These are the activations of a small neural network, seen along a few directions. Each row is one input.
Each table varies a few parts of the input and shows all the possible inputs, shuffled.
Descriptions start from the smaller parts, as in this example, which fits no table here: ring(5) and (point or (values(2) and line(4)) or line(11)).
Shared parts are said once, and a part with two or three values counts as separate values.

A family of inputs:
R1: [-69  45  48  10 -19 -22  10 -34  38 -18  13 -52   4 -13  30]
R2: [-84  74  29  26 -29  -6   9 -23 -13 -13  28 -49 -24   1   6]
R3: [ 24 -28 -20  -9  19   3  -9  23   7  21  -5  12  13  23  11]
R4: [-58  43  55  11 -17 -18   3 -38  45 -19  18 -54  11 -18  36]
R5: [-63  52  33  21 -26 -18   2 -34  22  -6  23 -70  13  -6  22]
R6: [ 62 -35 -15 -19   1  13 -12   5   1   7 -16  18   9 -29   0]
R7: [-75  59  39  25  -9 -11  31 -43  -7 -22  29 -42 -36   0  -2]
R8: [-52  36  45  21 -10 -25  24 -54  27 -18  22 -63  -4 -10  14]
R9: [ 65 -35 -14 -17 -12  10   4  15   1  13 -23  28   3 -21 -19]
R10: [ 11 -24 -22  -6  18   7  -1  31  -6  12  -8  22   5  29  -7]
R11: [ 13  -7 -30  -3  15  18   0  25 -31  -2  -3  43 -10  13 -19]
R12: [  1  -6 -25  -4  21  18   0  30 -26  13   3  39  -6  36 -13]
R13: [ 23 -25 -27  -3   9   7  -3  21 -16   4 -18  26   4   9  -8]
R14: [ 35 -30 -23 -11  18   2 -10  17   0  11 -12  21  10   2   1]
R15: [-65  42  41  25 -11 -24  27 -45  10 -18  17 -54 -17  -2   1]
R16: [ 14 -30 -13  -6  27  -6 -20  23   9  25   2  16  16  30   9]
R17: [ 45 -31 -16 -10  18   8 -18  11   7  13  -9  14  15  -3  12]
R18: [ -9  -7 -20   0  23   9 -11  27 -23  15   8  41  -4  44 -14]
R19: [ 56 -31 -20 -15  10   8 -23   2   0   6 -16  19  12 -16   4]
R20: [ 41 -31 -26 -11  -2   7   5  15 -22  -1 -25  33  -2 -17 -23]
R21: [-44  35  54  19  -6 -19  15 -57  33 -17  25 -64   5 -13  21]
R22: [-90  69  41  14 -21 -11  17 -21   3 -25  19 -29 -32  -4  11]
R23: [  1 -25 -19  -2  19  -3 -11  24  -3  18  -2  24   7  38  -4]
R24: [ 48 -31 -26 -15   9   3 -13   7  -8   0 -20  22   8  -9  -6]
R25: [-54  48  41  24 -22 -12  -6 -38  28  -9  27 -73  19  -9  31]
R26: [ 74 -36  -8 -17  -6  14  -5  11   9  13 -17  24   6 -28 -10]
R27: [ 25 -12 -35  -7   7  17  -3  17 -38 -11  -9  44 -12   1 -24]
R28: [ 55 -31 -20 -11 -14  12  12  23 -13   6 -24  37  -3 -14 -30]
R29: [-81  52  43  16 -21 -24  15 -25  21 -21   8 -40 -12  -8  14]
R30: [-75  57  31  27 -32 -17   5 -26   4 -11  17 -64  -4   1  11]
R31: [ 26 -28  -5  -6  31  -5 -29  20  16  25   8  13  22  25  15]
R32: [ 34 -29 -34  -8   2   6  -4  10 -20  -4 -23  29  -1  -5 -15]
R33: [ 53 -36 -22 -18   3   9  -3  11  -6   3 -20  22   4 -23 -10]
R34: [ 32 -16 -29 -13  -3  20   7  20 -37 -10  -8  44 -18 -12 -29]
R35: [ 45 -17 -21 -14 -11  22  15  29 -29  -2  -8  54 -18 -12 -38]
R36: [ 33 -28 -12 -14  21   7 -19  20  14  23   0   9  17  18  18]
Question: Changing only one part turns R2 into R30. The same change can be made to R27. Which row results?
Answer: R32
Question: What do these inputs look like to the network?
Answer: line(4) and (values(3) or line(6))
Question: Which other rows does R10 become when the line(4) part takes its other values? List them by row number.
Answer: R3, R12, R36
Question: A walk changes only the line(6) part. It starts at R31 and steps to R36. List the rest of the walk in order.
Answer: R17, R19, R6, R26

A family of inputs:
R37: [ 41 -30 -23  -8  14  12   2  40 -21  22 -18  44  -5  -3 -18]
R38: [ 38 -33 -41  -1  17  15   2  30  -9  -4 -15  38  16  13 -10]
R39: [-21  20   0  24   1  -3   4 -22 -30  -3  26 -19  -5  17 -12]
R40: [-24  15  47   4   1 -24  19 -17  37 -12  -8  -6  -5  -9   1]
R41: [-14  15  39  -3 -17  -9  32 -15  29  -4  11 -24 -13 -10  -4]
R42: [-28  37   1  15 -28   7 -20   3   7  12  18 -31  15   5  12]
R43: [-42   5  12   8  38 -11   3 -22   7 -15  14   4 -17  12   6]
R44: [-32  36  -9  12 -22   2 -21  -3   1  -4 -11 -33  10  -4  22]
R45: [ 44 -17 -25 -17  -4  16  -6  30 -25   9 -17  53 -17  -5 -22]
R46: [-28  30  19   0  -9   5  -7   9  21   9  23 -25   3   5  28]
R47: [-33  14 -20   8   9  -9   7 -25 -28 -24   4 -22 -17  -6  -7]
R48: [ 42 -54 -18 -17  14   2 -12  32 -10  13 -13  23  19  28 -10]
R49: [-25  13  10  11  19   6  10 -21  -3  -1  27 -16 -25  20  -1]
R50: [-24  14  15   7 -30 -13  19 -23  10 -17 -18 -26 -12 -29  -9]
R51: [-13  16  31  11 -28  -4  20 -18  11   5   5 -31  -5 -21 -21]
R52: [ 36 -13 -22 -25 -15  28   6  25 -45 -19 -15  61  -9 -12 -15]
R53: [-47  23  21   1   3 -15 -22   6  31  -1  10  -1  12   2  35]
R54: [ 47 -50 -30 -15  21 -11 -11  25  11  34 -17  26  18  36  -1]
R55: [ 82 -42  -8 -14  16   6 -25 -34   6  -1  -8 -16  37 -41  25]
Question: What do these inputs look like to the network?
Answer: point or line(6) or (values(3) and line(4))
Question: Which other rows does R46 become when the line(4) part takes its other values? List them by row number.
Answer: R42, R44, R53
Question: Which other rows does R50 become when the values(3) part takes its other values? List them by row number.
Answer: R44, R47

A family of inputs:
R56: [-26  19  45   6  -4 -23  28 -11  23 -15   0  -5 -17  -9  -2]
R57: [ 84 -43 -24 -24  22  23 -30   9   3  23  -2  15  22 -17  12]
R58: [-30  31  35   3 -35 -15   6  -9  18 -14  -3 -11  -9 -23  -3]
R59: [ 78 -61 -37 -21  30  -1 -34  18   5  33 -22   9  26   2   3]
R60: [-21  14  12  13   7 -11 -19 -18  31  14  27 -65  33   3  33]
R61: [-59  19   4  15  23 -10  19 -24 -26 -17  20  -6 -27  31   0]
R62: [-38  17  18   6  10  -9 -16  -2  30  -1  15 -34  27  14  36]
R63: [ 87 -66 -25 -16   6  13  -4   1   2  11 -23  12  30 -18  -7]
R64: [-30  30  32  13  -9 -11  36 -17  -3 -10   8 -19 -34  -7 -20]
R65: [-25  30  17   6 -29  -4 -17  -8  25 -12  -1 -33  21 -13  39]
R66: [-17   7  36   2   8 -18  19 -36  34 -13  -3 -23  -5 -17  13]
R67: [ 44 -44 -33 -25  16  -3 -16  55  -3  27 -26  57   4  21 -12]
R68: [-50  51  -5  19 -24  10  -1  -6 -33 -26   2 -17 -14  -4  12]
R69: [-30  41  22   9 -39  -5  16 -14  -9 -10   5 -17 -27 -22 -15]
R70: [ 68 -59 -26 -21   8  14   5  17   4  -1 -27  35  23 -11 -12]
R71: [-48  36   3   9 -29  -1   7 -23 -31 -35   4 -15 -31 -30 -10]
R72: [-45  42  18   4 -35  -6  -4  10  20   1   2 -15   6  -2  24]
R73: [  3  13  28   9 -27 -20  -8 -45  26  -5   3 -51  10 -45  18]
R74: [-42  22  24  11   8  -9  24 -17  -4   4  22 -12 -21  33 -14]
R75: [-54  38  10  15 -10  -1   2   0  -4  10  27 -21  -6  37   4]
R76: [ 36 -12 -50  -5  18  34 -15  23 -48  -5   0  64 -16   2 -18]
R77: [-46  52   7  16 -38   8   7   0 -11   1  13 -29  -8   0  -3]
R78: [ 56 -60 -36 -23  26  -2 -35  31   7  19 -28  38  20  17   0]
R79: [ 38 -35 -50   1   8  24  18  16 -49 -13 -24  55 -10  -3 -39]
R80: [ 47 -16 -30 -12  -1  31  -8  36 -33  16   5  52 -15   9 -27]
R81: [ 63 -39 -26 -27  20  25 -26  22   4  13 -11  43  16  -6  11]
R82: [-43  24  10  10   5   1  33 -33 -25 -34   5 -12 -40  -8 -15]
R83: [-45  11  37   5  20 -19  19 -13  24   8  14  -3  -6  34   4]
R84: [ 50 -28 -19 -24  10  24 -13  44  -5  19  -8  62   1   3  -3]
R85: [ 26 -33 -63  -3  22   7 -18  32 -46   5 -20  58 -14  22 -28]
R86: [ -5  -1  29   9  26 -24   3 -41  29   6  21 -49  19   8  22]
R87: [ 54 -49 -17 -18  -3  14  14  38  -3   4 -27  54   8  -3 -26]
R88: [ 42 -33 -41 -12  10   8 -11  44 -30  28 -20  49 -12  27 -31]
R89: [  9   3  38   8   8 -22  13 -50  32  -8   3 -49   2 -27  11]
R90: [-30  -1  33   5  26 -20   5 -25  33  -6  15 -24  13  16  16]
R91: [-69  38 -10  22  12   4   4  -1 -28 -11  21 -22  -8  22   9]
R92: [ -8  27  14  12 -23  -5 -18 -25  24   5   9 -64  29 -24  33]
R93: [-58  30  21   7  -1  -6  -1  14  23   7  22 -23  12  23  14]
R94: [ 52 -35 -30  -8 -13  20  20  32 -31   3 -15  44  -6   1 -44]
R95: [-17  20  29   3 -28 -18  -2 -25  26 -20  -4 -27   6 -38  16]
Question: Changing only one part turns R58 into R73. The same change can be made to R83. Which row results?
Answer: R86
Question: Changing only one part turns R57 into R80. The same change can be made to R89. Which row results?
Answer: R64
Question: What do these inputs look like to the network?
Answer: line(5) and (values(3) or ring(5))
Question: Which other rows does R62 become when the line(5) part takes its other values? List them by row number.
Answer: R60, R75, R91, R93
Question: A walk changes only the ring(5) part. It starts at R61 and steps to R91. List the rest of the walk in order.
Answer: R68, R71, R82
